A small network was shown many inputs. Here are its activations along a few directions, one row for each input.
Each table varies a few parts of the input and shows all the possible inputs, shuffled.
A made-up example of a description, with smaller parts first: one of 8 places around a ring, together with either a single point or (one of 2 separate values, together with one of 4 places along a line) or one of 11 places around a ring.
Shared parts are said once, and a part with two or three values counts as separate values.
(in the rows, 128 means zero)

Other details of the inputs vary at random and push rows far along three fixed directions, the same in every table; ignore that.

Table:
R1: [146 121 104 174  93 117 129  74 141 149 103 177]
R2: [138 148 114  95 156 122 152 154 166 114 140 138]
R3: [154 128 144 158 126 126 102  86 111 118 141 177]
R4: [133 161 157 135 113  70 162 111  75 139 193  91]
R5: [ 71 128 141 114  76 139 204 148 151 100 132  87]
R6: [155 102 108 177 148  80 123  95 112 150 126 171]
R7: [130 123 152  83 138 132 105 172 128 102 157  90]
R8: [120 150  72 131  89 143 148  26 105 175 104 123]
R9: [136 120 127 161 130 157 149 119 157 117 115 185]
R10: [140 119 122 140  90 150 125  82 131 128 122 145]
R11: [149 125 111  95 126 149 141 165 124 106 140  93]
R12: [153 120 140 177 160 102 117 143 152 130 101 142]
R13: [169 136 125  88 147  93 123 179 111 107 149 121]
R14: [132 126 132 150 166  98 106  89  67 166 130 144]
R15: [ 95 103 144 156 107 163 113 129 138 134 111 151]
R16: [116 155 141  93 143 115  88 116 106 127 142  83]
R17: [123 126 165 140 163 148 107 186 153  96 123 125]
R18: [172 107 155 187 143 122  94 142 131 116 114 117]
R19: [ 95 125 126 140  95 162 142 157 190 134  75 128]
R20: [106 111 121 119 140 168 160 158 158 114 120 157]
R21: [ 78 158  78  76 108 111 143  93 109 185 112  98]
R22: [167  98 162 148 142 128 100 158 116  92 149 163]
R23: [ 82 143  92  68 104 166 155 130 130 155 113  76]
R24: [125 142 114  84 173  85 122 145 113 153 145 107]
R25: [156 132 127  83 138 105 103 121  78 110 169 101]
R26: [ 87 122 154 156 113 176 115 149 176 110 103 139]
Each input here is: either one of 2 separate values or (one of 4 places along a line, together with one of 6 places around a ring).
Change only the place on the ring of 6 in R8. List by row number the other rows that result.
Answer: R1, R2, R3, R9, R10
Change only the place on the line of 4 in R1. List by row number the other rows that result.
Answer: R13, R19, R21

Table:
R27: [170 124 170 103 168 123 101 192 132 105 149 131]
R28: [134 175 116  71 164 138 126 143 119 131 143  89]
R29: [136 139 145 139 126 110  97  65  73 153 132 105]
R30: [171 122 160 127 177  97 112 200 122  89 164  86]
R31: [113 161 117 106 137 108 110  55  55 143 165  95]
R32: [108 104 139 153 105 155 135 137 189 126  99 173]
R33: [155 138 120 146 151  87  88  61  74 182 141 141]
R34: [ 87 152 106  92 122 137 135 106 154 155 126 130]
R35: [177 134 150 125 190 125 102 184 127  80 161 115]
R36: [ 67 162 105  65 110 164 196 144 148 134 139  95]
R37: [184 111 152 115 176 122 114 217 147  89 144 123]
R38: [156 130 137 138 156  95  97 126 134 132 151 144]
R39: [129 127 124 133 116  86 142  70  92 141 148 136]
R40: [ 86 145  85  89 125 141 157 120 163 144 113 120]
R41: [ 77 143  96  85 115 140 160 104 149 146  97 132]
R42: [131 158 115 133 139  57 118  69  81 167 139  97]
R43: [164 149 157 112 174 108 109 163 130  88 146 125]
R44: [133 128 138 167 106 121 139 153 136 122 119 135]
R45: [117 140 115 138 128 145 136 116 164 126 113 137]
R46: [152 118 160 116 146 103 103 142  97 125 140  94]
R47: [117 131 115 117 126 153 125 128 154 158 124 131]
R48: [126 158 137  61 139 113 158 140  95 132 162  93]
R49: [ 87 141 107  62 124 169 163 155 156 135  99 114]
R50: [113 119 116 123 126 131 144 127 158 127 101 149]
R51: [147 126 163 137 152 111  90 121  89 103 158 105]
R52: [148 145 131 138 147 119 111  88  90 147 115 135]
R53: [152 136 112 148 168  84  85  69  75 164 161 136]
R54: [162  92 139 186 132  88 121  74  70 131 156 154]
R55: [133 114 120 135 139 117 132 134 154 121 114 147]
R56: [116 140 116 144 118 145 122 115 123 132 105 144]
R57: [145 102 135 217 117 133 118  92 158 125  94 182]
R58: [ 88 149 119  84  99 135 167 142 120 132 139 114]
R59: [162 141 132 155 154 106 101  78  81 149 122 138]
R60: [109 125 116 130 114 155 120 156 164 139 125 145]
R61: [198 121 179 147 156 100 133 194 119  92 164 132]
R62: [103 113 102 142 105 146 138 123 141 140  89 157]
R63: [152 124 126 185 149 104 100  57  76 144 119 158]
R64: [142 101 122 150 132 141 132 139 145 135 104 148]
R65: [129  99 118 157 117 147 140 117 143 146  87 159]
R66: [125 150 131  70 147 122 135 132  88 108 182  92]
R67: [139 134 160 127 128 115  91 143  99 104 145 110]
R68: [106 111 113 172 116 177 141 110 162 129  97 153]
R69: [122  80 127 198 112 123 119 103 131 146 105 128]
R70: [ 69 156 131  71 104 153 143 121 153 120 125  87]
R71: [123  84 118 181 103 157 134 154 170 122  87 175]
R72: [148  56 131 223 123 148 126 135 166 115  94 188]
R73: [ 86 147 123  88 105 129 178 122 142 130 135 114]
R74: [160 102 108 118  94 164 139 146 168  94 123 123]
R75: [132 130 130 147 128 153 120 159 148 108 114 144]
R76: [ 97 143 118  90 121 151 125 156 145 137 125 133]
R77: [149 154 151  89 161 129 110 194 120  84 141 119]
R78: [137  92 145 149 103 144 154 133 136 122 130 144]
R79: [100 112 119 129  84 143 156 125 127 128 130 140]
R80: [127 150 114 113 141 108 107  71  87 181 131 130]
R81: [136 111 149 175  97 146 119  96 123 129 118 140]
R82: [112 129 124 113  97 153 152 104 121 139 134 121]
R83: [ 55 143 103  64 114 152 149 108 123 149 124  70]
R84: [128  98 154 195  89 140 122 102 156 108 114 159]
R85: [119 118 135 135  92 143 137 138 125 112 140 138]
R86: [150  83 122 175 145 138 124 153 154 111 119 157]
R87: [120 127 132 125 123 137 112 142 133 134 121 153]
R88: [161 152 104  59 119 112 128 131 131 108 152  94]
R89: [160 121 102 106  90 150 136 116 142 126 118 116]
R90: [114 165 107 101 144  86 109  58  89 174 141 130]
R91: [141 138 159  83 137 118 136 174 137  79 172 109]
R92: [115 146  93 111 132  98 119  81  75 162 114 137]
R93: [200 128 173 133 183 121  96 197 128  81 149 125]
R94: [172 102 186 123 151 104  90 227 127  68 153 106]
R95: [147 126 145 172 118  97 149 117 129 124 134 151]
R96: [126  85 138 184 119 151 119 116 154 133 106 179]
R97: [153 133 162  73 164 110 114 211 127 102 153  61]
R98: [142 129  94  94  78 153 135 141 151 112 120 115]
R99: [131 116 140 149 117 139 141 164 159 132 110 107]
R100: [131 109 131 163 117 138 105 145 148 135 122 166]
R101: [170 151 130 174 141  63 116  55  51 177 138 120]
R102: [ 75 157 104  81 103 146 157 166 150 140 117  78]
R103: [124 152  80 114 143  91 112  83  75 168 132 124]
R104: [ 98 159 116 100 101 134 170 147 126 132 137 116]
R105: [120 107 128 180 123 168 135 113 151 121  96 161]
R106: [120 107 139 147 117 130 160 125 124 121 141 140]
R107: [143 163  97 149 146  90  93  58  62 164 136 129]
R108: [ 55 150  89  76  92 141 149 119 129 166 109  74]
R109: [106 111 126 173 102 154 165 132 164 130 108 135]
R110: [105  90 111 159 115 159 148 116 153 132  87 164]
R111: [116 114 139 131 117 118 132 151 160 120 116 104]
R112: [136 101 161 176  92 152 110 152 141  91 126 149]
R113: [106 123 129 159 107 157 143 109 170 124  86 162]
R114: [122 137 116  72 167 128 136 161 122 111 140 108]
R115: [112 124 125 110 144 153 125 153 156 126 140 132]
R116: [184 140 174 142 164  74 118 181 124  85 161 115]
R117: [124 138 115 120 153 111 107  88  94 156 144 134]
R118: [ 55 152 113  47 106 143 156 130 152 136 121  73]
What is each input in this table made of?
Answer: one of 4 separate values, together with either a single point or one of 10 places around a ring or (one of 3 separate values, together with one of 4 places along a line)
The inputs of R106 and R73 match in every part but the choice among 4 separate values. If R109 is changed in the same way as R106 into R73, which row does it become?
Answer: R116
The inputs of R90 and R117 match in every part but the choice among 4 separate values. If R70 is changed in the same way as R90 into R117, which row does it become?
Answer: R51
Change only the choice among 4 separate values in R98. List by row number the other rows that result.
Answer: R74, R88, R89
Change only the choice among 4 separate values in R91. List by row number the other rows that result.
Answer: R66, R82, R85
Change only the place on the ring of 10 in R48. List by row number the other rows that result.
Answer: R29, R46, R61, R78, R81, R82, R97, R99, R101

Table:
R119: [ 72 115 138 104  82 168 152 167 179 105 111 113]
R120: [ 55 123  96 174  70 134 149  32 130 192 107 149]
R121: [152 151 162  95 187 102 103 157 102 118 152 102]
R122: [176  84 183 161 123 132 143 187 157  78 138 152]
R123: [101 118 111 165 105 126  98  53 120 167 102 146]
R124: [101 196 114  58 147 127 114 119  98 148 135  77]
R125: [121 145 101 101 125  84 137 103 128 156 125  74]
R126: [161 102 167 150 177 137 132 221 173  64 135 146]
R127: [ 99 151 126  93 112 125 140  83  88 148 134  88]
R128: [ 62 115 134 133  76 193 180 134 192 140 111 130]
R129: [103  88 123 162 106 180 127 155 169 139  82 148]
R130: [127 108 136 212 110  77  94  40  76 170 131 154]
R131: [126 133 126  61 124 131 141 182 110 105 142  92]
R132: [181 116 159 142 184 108 123 193 138  72 150 146]
R133: [169  83 152 164 117 121 132 176 132 103 131 156]
R134: [ 79 125 108  81 124 184 171 204 191 126  98 125]
R135: [132 145 124  93 173 109 105 154  96 142 138 105]
R136: [154  90 106 220 112 123 124  49 119 142 109 191]
R137: [124  85 117 205  85 128 143  87 123 165 106 177]
R138: [121 154  99  83 142 100 150 119 126 140 136  57]
R139: [106 156 103  51 148 140 114 141 104 146 139  83]
R140: [ 83 130 114 145 114 152 151  81 145 171  89 142]
R141: [189  85 170 213 147  93 113 138 111  92 158 167]
R142: [116 162 101  83 138 121 153  89 113 155 137 125]
R143: [112 104 140 152 106 178 127 123 166 131  96 139]
R144: [119 160 135  76 139 111 152 121 101 136 166 100]
R145: [219  93 166 172 159  76  67 146 116  87 161 166]
R146: [156 137 113 129 135 103 113  55  83 153 142 136]
R147: [143 136 120 147 150  67 107  83  94 149 134 152]
R148: [ 94 113 139 118 107 171 156 160 155  91 119 109]
R149: [125  94 167 116  99 161 161 227 207  67 127 143]
R150: [115 106 110 164 101 132 140  99 161 143 103 178]
R151: [107 163 138  59 175 105 118 175 131 118 145 101]
R152: [114 153  95  89 133 140 125  79 104 138 141 107]
R153: [166 112 193 151 137 146 126 245 175  62 158 133]
R154: [214  83 190 189 172  74  72 191  83  92 172 138]
R155: [135 101 140 171 133 156 109 127 144 111 115 142]
R156: [124  95 115 141 105 172 118 140 153 132 104 141]
R157: [124 141 127  81 172 124 125 188 122 126 134 108]
R158: [150 105 151 190 110 158 101 143 158 113  99 156]
R159: [132 148 125 128 178  98 114 108  88 136 140 120]
R160: [127 151 117  56 143 119 128 159 142 105 155 117]
R161: [107  85 140 156  84 182 164 161 176  84 100 144]
R162: [ 82 174 110  57 168 136 135 134 116 132 142  80]
R163: [117 155 109 105 145 107 146  83 104 158 128 128]
R164: [154 144 103 122 151  99 110  64  76 138 155 127]
R165: [174 155 130 104 151  74 120 154 116 122 145  67]
R166: [116 128  97 174  87 151 153  89 156 152  90 178]
R167: [139 169 131  81 125 108 143 139 100 122 152 103]
R168: [161 120 102 211  96 110 115  39 104 161 104 188]
R169: [239 109 195 182 155  66  79 178  79  61 160 141]
R170: [ 87 115 117  98  87 192 138 158 207 107 109 134]
R171: [172 126 143 167 126 124  84 116 115 118 125 143]
R172: [ 66 133 121 145  69 182 161 126 168 143 100 126]
R173: [179 135 135 119 156  64 118 125 105 136 147  76]
R174: [212  98 184 193 190  51  70 170 110  89 151 171]
R175: [156 148 135  88 172 118  95 137  97 103 165  96]
R176: [154 129 129 145 142  83 127  83  69 127 155 131]
R177: [ 96 111 131  92  91 223 163 185 222  94 105 128]
R178: [110 157 129  43 152 124 140 190 109 124 175  76]
R179: [ 76 135  95 171 100 118 135   9  73 190 118 126]
R180: [ 70 107 116 134  52 188 181 103 168 133  81 134]
R181: [ 69 168 103  77 138 116 122  90 113 167 122 102]
R182: [ 94 130 128 155 104 173 137 141 173 136  85 144]
R183: [164 110 149 132 162 142 140 203 168  69 145 149]
R184: [ 87 143 121 118 108 182 168 179 199 119  89 140]
R185: [172  82 155 198 123 114  73 114 136 112 123 168]
R186: [127  88 171 186 106 151 132 143 156 117 121 144]
R187: [114 148  72 101 121  86 145  78 101 185 116  73]
R188: [124 103  95 179 115 120 139  87 123 170  92 178]
R189: [132 142 116 155 123 122 138 113 132 139 107 157]
R190: [136 103 146 141 114 170 119 134 161 115 114 138]
R191: [104 169 140  33 170 121 102 182 128 110 157  75]
R192: [160 169 127  81 147 120 101 139 103 112 157 104]
R193: [ 73 117 133 120 106 187 176 169 186 110 129 119]
R194: [ 82 184  94  92  95 117 137  49  67 172 123  87]
R195: [154 143 108  83 163 102 127 152 102 133 152 125]
R196: [145 144 109  64 148 130 108 154 103 124 155 102]
R197: [103 102 122 189 115 158 122  82 141 146  91 150]
R198: [115 154  80  58 133 129 142 120 108 150 138 112]
R199: [112 177 130  70 158 135 133 181 137 116 133  99]
R200: [142  92 136 196  91  91 111  69  97 132 112 162]
R201: [165 129  97 124 141  94 102  76  69 159 142 137]
R202: [179 114 134 178 114 129 107 119 137 112 123 168]
R203: [ 62 118 114 129  70 163 176 121 182 144 108 145]
R204: [146 140 148 141 117 122 140 155 130 112 144 135]
R205: [142 105 126 165 113  99 107  91  69 150 125 131]
R206: [137 153 125 123 166  87 123  82  82 159 134 128]
R207: [115 125 145 132 132 151 118 125 139 136 112 123]
R208: [114 179  94  38 141 124 150  96 106 147 153  97]
The inputs of R159 and R157 match in every part but one. If R193 is changed in the same way as R159 into R157, which row does it become?
Answer: R178
The inputs of R185 and R175 match in every part but one. If R119 is changed in the same way as R185 into R175, which row does it become?
Answer: R148
What is each input in this table made of?
Answer: one of 5 separate values, together with either a single point or one of 6 places around a ring or one of 11 places around a ring
Change only the choice among 5 separate values in R206. List by row number the other rows that result.
Answer: R126, R134, R174, R184
Change only the place on the ring of 11 in R140. List by row number the other rows that result.
Answer: R121, R142, R143, R146, R163, R177, R190, R206, R207, R208
Start at R153 and move only the place on the ring of 6, one step at a time. The first step leads to R204. Which rows follow, in order?
Answer: R167, R169, R194, R172
Start at R120 and move only the place on the ring of 6, one step at a time. The first step leads to R203. Which rows follow, in order?
Answer: R149, R200, R119, R130
Start at R202 and move only the place on the ring of 11, one step at a time. The first step leads to R192. Which rows follow, in order?
Answer: R171, R158, R124, R182, R199, R184, R189, R166, R168
